A small network was trained on invented records. Each row is its activation on one of them, seen along a few directions.
Each row is followed by the record's values for the fields GEGU, FIKAG, GOFIT, MAZUD, SUSO.
The largest differences between rows may come from other fields.
(in the rows, 500 means zero)
Random noise pushes rows far along 14 fixed directions. That doesn't count. These rows show it; they differ only by the noise:
[669 532 595 483 543 697 869 623 592 571 416 363 393 447 699 349 429 517
 432 579 581 497 351 429 374 423 646 553 506 529 499 320]
[370 418 192 617 364 487 377 450 206 485 609 372 401 379 299 471 308 582
 594 258 388 555 477 642 673 493 524 412 435 606 519 557]
[483 839 509 483 619 404 396 446 406 563 511 398 716 513 493 569 434 598
 555 474 464 514 597 418 526 609 495 556 515 497 267 482]
[538 458 559 589 586 433 389 585 547 506 448 580 480 461 425 365 626 553
 571 234 503 520 458 565 486 405 508 602 412 447 655 653]
[595 455 641 570 575 689 527 534 569 648 443 423 583 653 663 467 357 560
 291 570 501 540 622 260 396 565 858 596 466 477 754 530]
[510 497 529 575 580 624 320 268 544 286 518 597 601 580 530 371 524 606
 347 235 350 541 591 321 508 810 647 780 433 516 531 630]
[391 386 417 400 332 604 461 292 498 317 483 563 471 571 331 543 634 494
 305 476 366 580 445 496 550 568 545 497 596 531 488 417]
[603 618 728 385 614 439 627 613 590 655 446 487 666 533 545 558 552 455
 401 630 599 467 427 443 525 330 591 515 555 450 667 376]
[522 789 731 319 592 535 385 468 568 411 317 485 641 573 467 627 686 553
 550 454 523 522 489 443 423 642 562 523 418 475 308 479]
[497 439 690 360 406 681 450 401 699 650 320 419 587 508 484 551 675 592
 636 343 598 379 406 403 476 622 458 622 468 405 711 668]
[423 433 348 735 421 567 422 490 605 676 559 550 518 519 228 297 586 517
 327 278 318 569 599 549 503 266 536 583 617 561 498 432]
[399 379 426 498 530 449 277 495 378 425 382 663 478 568 479 735 524 396
 641 665 708 316 457 302 663 527 336 411 483 534 520 772]
[481 568 629 296 465 413 608 474 346 603 609 278 689 629 627 591 395 686
 586 591 528 496 398 461 521 575 678 452 527 387 737 430]
[497 445 506 447 423 458 526 410 423 706 463 282 505 562 627 604 409 629
 443 660 453 692 559 398 371 639 534 535 542 328 556 555]
[425 454 265 620 410 440 430 399 447 652 531 439 490 381 355 562 490 422
 302 481 373 707 652 482 606 437 368 488 601 541 467 508]
[586 574 627 541 649 282 574 693 469 688 522 441 552 554 612 378 500 645
 635 502 560 527 431 534 371 335 536 566 502 329 603 535]

[452 303 522 578 430 574 438 572 495 585 469 417 361 457 549 436 579 573
 832 232 620 475 430 529 449 570 422 472 272 497 616 733] | (GEGU nosit; FIKAG rovi; GOFIT vot; MAZUD kuv; SUSO vefo)
[660 546 614 433 671 408 540 512 359 236 409 555 351 517 767 575 369 497
 437 750 522 620 449 424 361 717 549 550 371 407 317 514] | (GEGU pone; FIKAG lod; GOFIT kodu; MAZUD nof; SUSO zas)
[420 535 509 210 383 365 638 414 557 478 447 499 530 497 404 642 685 503
 422 677 493 584 444 667 416 433 411 387 739 305 549 398] | (GEGU pone; FIKAG lod; GOFIT vot; MAZUD kuv; SUSO rimar)
[387 545 371 528 429 583 333 395 513 427 595 488 645 535 359 442 498 614
 526 232 380 445 661 533 585 584 615 494 564 547 705 617] | (GEGU pone; FIKAG dok; GOFIT topev; MAZUD saget; SUSO gefu)
[395 351 476 587 459 515 336 559 501 524 426 637 384 671 325 373 583 681
 761 398 532 308 343 575 353 373 473 545 522 373 474 652] | (GEGU pone; FIKAG dok; GOFIT topep; MAZUD kuv; SUSO rimar)
[537 580 613 483 569 578 590 455 497 598 565 424 631 566 601 566 340 462
 346 648 505 504 538 364 522 567 645 531 482 554 460 327] | (GEGU pone; FIKAG dok; GOFIT topep; MAZUD kuv; SUSO zas)
[415 503 507 466 334 722 528 556 754 731 341 457 492 477 328 458 691 543
 723 383 592 298 468 563 395 349 381 441 598 473 512 549] | (GEGU pone; FIKAG rovi; GOFIT kodu; MAZUD nof; SUSO vefo)
[635 363 428 536 599 566 652 471 502 233 366 723 227 447 647 414 328 402
 389 780 578 348 323 439 442 560 414 666 565 480 246 473] | (GEGU nosit; FIKAG dok; GOFIT kodu; MAZUD saget; SUSO zas)
[437 502 448 532 481 428 587 555 553 717 600 460 609 510 541 532 549 454
 552 587 598 452 580 446 533 369 380 411 614 494 579 511] | (GEGU pone; FIKAG lod; GOFIT vot; MAZUD sifif; SUSO rimar)
[457 637 418 587 509 532 438 615 515 555 505 434 547 421 333 442 561 502
 526 240 464 569 623 605 527 359 599 389 460 605 569 514] | (GEGU pone; FIKAG lod; GOFIT topep; MAZUD kuv; SUSO rimar)
[461 399 491 711 561 647 381 486 563 557 561 623 560 577 491 437 458 428
 450 400 538 382 611 327 559 520 560 570 421 627 527 583] | (GEGU pone; FIKAG lod; GOFIT vot; MAZUD kuv; SUSO rimar)
[463 646 506 454 525 478 610 539 404 446 570 442 483 518 484 502 488 526
 605 522 511 508 388 575 475 468 491 401 462 555 232 288] | (GEGU pone; FIKAG dok; GOFIT kodu; MAZUD kuv; SUSO zas)
[485 508 585 619 630 316 342 582 484 498 575 637 580 633 431 476 631 462
 368 450 423 677 614 523 452 381 573 499 435 481 490 485] | (GEGU pone; FIKAG lod; GOFIT kodu; MAZUD kuv; SUSO rimar)
[486 488 702 320 374 488 538 407 446 516 509 305 469 508 476 618 703 517
 555 408 438 752 309 577 482 620 426 453 276 520 328 305] | (GEGU pone; FIKAG gobol; GOFIT topev; MAZUD kuv; SUSO rimar)
[498 317 433 695 547 398 348 442 402 497 578 592 459 530 478 505 483 383
 267 499 400 702 580 392 606 504 474 575 408 580 476 526] | (GEGU nosit; FIKAG gobol; GOFIT topev; MAZUD kuv; SUSO rimar)
[464 603 408 506 481 537 648 456 688 440 468 539 461 480 509 420 811 460
 375 502 439 670 589 442 377 444 346 480 679 519 292 403] | (GEGU nosit; FIKAG gobol; GOFIT kodu; MAZUD kuv; SUSO rimar)
[444 490 478 304 448 531 520 316 365 275 512 532 540 516 468 593 420 549
 552 531 536 323 288 487 639 670 495 536 538 496 489 474] | (GEGU pone; FIKAG lod; GOFIT kodu; MAZUD kuv; SUSO rimar)
[522 458 559 231 374 561 807 413 668 556 514 422 588 293 550 549 622 425
 553 478 637 349 311 538 672 468 301 488 640 471 834 437] | (GEGU pone; FIKAG rovi; GOFIT kodu; MAZUD nof; SUSO vefo)
[448 538 371 681 498 523 380 539 539 571 458 528 414 488 392 404 550 528
 568 378 429 556 624 548 371 459 414 514 481 506 243 564] | (GEGU pone; FIKAG rovi; GOFIT vot; MAZUD saget; SUSO vefo)
[520 651 508 491 624 346 472 643 415 541 493 462 515 405 586 612 444 488
 697 551 621 497 566 531 509 468 411 360 437 459 535 607] | (GEGU pone; FIKAG dok; GOFIT kodu; MAZUD nof; SUSO zas)
[524 351 487 521 415 466 377 483 384 613 391 318 336 289 491 571 428 520
 682 315 539 618 441 616 521 644 363 527 250 461 525 718] | (GEGU nosit; FIKAG lod; GOFIT topep; MAZUD kuv; SUSO rimar)
[525 723 343 414 602 270 647 610 404 263 573 577 508 327 524 329 483 639
 810 396 588 257 341 694 579 365 343 486 698 421 581 589] | (GEGU nosit; FIKAG lod; GOFIT topep; MAZUD nof; SUSO zas)
[519 436 480 417 449 555 456 440 419 490 331 391 357 534 563 538 279 688
 551 615 479 513 494 563 283 705 647 558 505 285 494 638] | (GEGU nosit; FIKAG dok; GOFIT kodu; MAZUD sifif; SUSO zas)
[456 291 514 528 506 461 450 482 418 391 681 542 559 621 647 556 548 432
 423 492 526 582 559 329 653 572 601 418 401 594 857 610] | (GEGU pone; FIKAG gobol; GOFIT topev; MAZUD sifif; SUSO vefo)
[429 577 391 413 395 339 394 628 489 592 460 487 518 287 210 599 632 470
 739 339 561 393 446 780 696 220 287 298 589 498 725 603] | (GEGU nosit; FIKAG dok; GOFIT topev; MAZUD saget; SUSO gefu)
[596 739 611 415 557 401 549 424 553 518 561 371 603 276 522 467 543 553
 532 276 392 640 512 641 522 606 381 605 433 453 471 421] | (GEGU pone; FIKAG dok; GOFIT topep; MAZUD nof; SUSO zas)
[365 415 494 566 394 437 391 555 426 686 646 414 630 790 569 601 539 569
 560 664 493 558 672 323 475 470 576 319 540 499 649 553] | (GEGU nosit; FIKAG rovi; GOFIT topev; MAZUD nof; SUSO zas)
[593 236 717 552 522 473 522 754 459 683 391 498 260 558 634 641 494 373
 578 736 661 608 392 485 372 359 505 339 236 451 574 511] | (GEGU pone; FIKAG gobol; GOFIT vot; MAZUD nof; SUSO gefu)
[556 614 591 558 603 550 372 577 430 530 442 413 527 375 465 531 427 460
 560 260 530 549 534 529 587 563 604 491 222 628 471 540] | (GEGU nosit; FIKAG rovi; GOFIT kodu; MAZUD kuv; SUSO vefo)
[383 417 491 492 437 659 471 528 635 398 410 620 441 670 452 505 799 482
 525 487 561 490 524 389 391 449 524 373 542 537 518 571] | (GEGU pone; FIKAG rovi; GOFIT kodu; MAZUD kuv; SUSO rimar)
[619 631 619 653 821 347 469 639 373 497 560 571 591 567 743 415 339 540
 635 529 634 382 464 312 515 541 525 649 354 507 392 585] | (GEGU nosit; FIKAG rovi; GOFIT kodu; MAZUD kuv; SUSO rimar)
[448 552 514 410 469 554 333 572 507 428 296 537 474 496 321 658 648 461
 537 454 567 503 517 541 517 431 570 335 466 525 579 614] | (GEGU nosit; FIKAG lod; GOFIT topep; MAZUD kuv; SUSO rimar)

Which values does each new row have?
[392 513 535 502 418 756 424 415 549 509 473 582 598 755 360 605 467 423
 337 696 479 372 571 376 473 521 687 433 542 636 234 291] | (GEGU pone; FIKAG lod; GOFIT vot; MAZUD saget; SUSO rimar)
[605 467 537 421 488 600 576 303 578 288 449 553 428 281 555 416 528 480
 514 313 478 420 314 505 605 729 305 742 436 523 430 514] | (GEGU nosit; FIKAG rovi; GOFIT kodu; MAZUD nof; SUSO zas)
[355 482 485 353 417 377 398 364 474 410 461 586 492 515 420 744 767 371
 595 616 562 550 445 502 557 581 149 391 503 497 193 517] | (GEGU pone; FIKAG rovi; GOFIT vot; MAZUD sifif; SUSO vefo)
[382 498 448 418 543 388 354 508 502 215 483 706 555 660 425 526 763 555
 501 441 511 523 572 483 472 465 587 391 617 417 759 701] | (GEGU pone; FIKAG lod; GOFIT topep; MAZUD kuv; SUSO rimar)
[464 536 457 327 618 232 405 605 314 451 371 597 544 472 451 754 402 453
 548 734 677 414 476 574 596 371 505 346 610 337 768 709] | (GEGU pone; FIKAG rovi; GOFIT topep; MAZUD kuv; SUSO rimar)
[469 551 499 541 477 574 465 510 423 583 479 399 482 501 456 521 412 511
 616 471 534 453 451 502 494 540 489 481 382 584 251 453] | (GEGU pone; FIKAG lod; GOFIT topep; MAZUD kuv; SUSO rimar)
[542 521 540 434 541 469 473 430 465 274 514 526 489 496 545 402 478 632
 514 344 414 545 484 593 420 677 620 597 443 398 595 567] | (GEGU pone; FIKAG lod; GOFIT kodu; MAZUD nof; SUSO rimar)
[568 540 433 410 392 609 551 596 521 596 314 276 396 254 452 533 375 565
 531 379 501 576 588 696 443 479 650 386 500 426 839 638] | (GEGU nosit; FIKAG lod; GOFIT topep; MAZUD nof; SUSO zas)
[443 261 499 562 406 602 514 439 444 494 565 563 400 635 534 451 417 508
 543 591 514 398 386 445 463 559 512 538 447 523 392 441] | (GEGU nosit; FIKAG rovi; GOFIT vot; MAZUD nof; SUSO vefo)
[484 534 476 523 508 510 506 567 426 352 454 470 343 516 526 408 611 596
 664 371 495 595 422 558 365 539 506 449 384 511 302 524] | (GEGU nosit; FIKAG rovi; GOFIT kodu; MAZUD kuv; SUSO rimar)
[501 553 203 520 512 570 520 427 428 446 390 519 471 414 444 512 178 493
 309 684 485 370 612 464 538 510 594 551 757 484 489 587] | (GEGU pone; FIKAG lod; GOFIT topev; MAZUD sifif; SUSO vefo)
[428 427 505 532 590 451 205 420 394 337 440 719 491 564 357 551 442 498
 532 412 503 396 481 528 540 607 537 582 394 456 445 673] | (GEGU pone; FIKAG rovi; GOFIT vot; MAZUD kuv; SUSO vefo)
[480 486 569 536 345 692 391 501 534 649 375 388 419 554 324 570 492 463
 388 517 371 646 564 567 381 501 627 433 372 582 240 328] | (GEGU nosit; FIKAG rovi; GOFIT topep; MAZUD nof; SUSO vefo)
[543 601 499 708 621 326 327 445 439 654 588 436 567 516 622 350 369 709
 665 376 394 549 628 448 353 682 366 764 429 348 282 683] | (GEGU pone; FIKAG lod; GOFIT topep; MAZUD nof; SUSO zas)
[429 566 608 538 612 409 387 562 397 270 726 735 689 790 311 370 565 545
 386 382 384 422 419 565 587 317 829 471 480 601 536 269] | (GEGU pone; FIKAG lod; GOFIT kodu; MAZUD kuv; SUSO rimar)
[588 425 643 424 623 424 576 560 198 274 541 552 379 651 658 496 212 600
 604 714 580 359 157 512 488 579 694 534 343 459 385 366] | (GEGU nosit; FIKAG dok; GOFIT kodu; MAZUD kuv; SUSO rimar)
